A small network was shown many inputs. Here are its activations along a few directions, one row for each input.
In each table, some parts of the input vary, and every possible input appears once, in random order.
Descriptions start from the smaller parts, as in this example, which fits no table here: one of 5 places around a ring, together with either a single point or (one of 2 separate values, together with one of 4 places along a line) or one of 11 places around a ring.
Shared parts are said once, and a part with two or three values counts as separate values.
(in the rows, 128 means zero)

Rows:
row 1: [210 172   9  95  71 222  15 122 153 118  96 125]
row 2: [ 97 127 163 140 144 131 155 150 113 125 133 120]
row 3: [212 167  14  87  87 217  16 123 135 127  81 149]
row 4: [ 99 149 141 148 151 101 139 115 142 119 118 114]
row 5: [114 148 129 131 147 100 154 114 105 129 101 130]
row 6: [ 98 131 168 135 150 124 139 136 118 126 136 111]
row 7: [117 122 159 140 116 115 145 121 124 129 165 135]
row 8: [128 104 155 126 113  98 147 134 125 124 150 136]
row 9: [113 100 139 114 154 114 164 132 133 115 120 136]
row 10: [111  99 153 137 131 109 143 139 146 136 156 134]
row 11: [205 174  11  91  65 194  20 114 151 112 101 131]
row 12: [133 103 153 116 149 104 148 146 114 142 131 161]
row 13: [113 137 151 133 150 111 146 128 113 136 142  97]
row 14: [208 179  24  93  96 208  19 119 148 122  99 132]
row 15: [ 96 142 138 157 115  91 150 104 137 124 105 105]
row 16: [125 121 170 149 140 123 145 141 113 139 145 155]
row 17: [113 129 163 124 155 115 150 136  95 137 117 130]
row 18: [ 96 105 160 157 142 111 129 140 147 111 139 124]
row 19: [133 117 158 120 146 126 152 121 112 144 159 130]
row 20: [119 109 134 122 151  94 159 128 119 122 124 143]
row 21: [112 110 163 154 119 126 149 128 127 144 161 122]
row 22: [119  96 158 122 137 121 149 151 126 138 142 148]
row 23: [208 170  24  85  88 235  22 136 135 115  88 152]
row 24: [119 117 156 128 142 138 161 135 122 133 158 149]
row 25: [127  99 153 113 138 107 149 135 131 143 150 133]
row 26: [105 126 153 133 124 108 154 118 109 132 131 102]
row 27: [113 101 143 155 132  90 158 127 153 129 130 101]
row 28: [ 97 144 122 145 134 112 161 121 124 118 122 118]
row 29: [111 106 139 136 118  87 154 118 139 109 134 118]
row 30: [ 90 136 136 152 135 108 148 109 133 140 106 102]
Q: Describe the family of inputs behind these rows.
A: one of 5 separate values, together with either a single point or one of 5 places around a ring
Q: Changing only the choice among 5 separate values turns row 25 into row 22. The same change can be made to row 27. Which row results?
A: row 9
Q: Which other rows agree with row 8 in the choice among 5 separate values? List them by row number.
A: row 7, row 11, row 15, row 26, row 29
Q: Change only the choice among 5 separate values in row 4. List by row number the other rows that result.
A: row 5, row 15, row 28, row 30
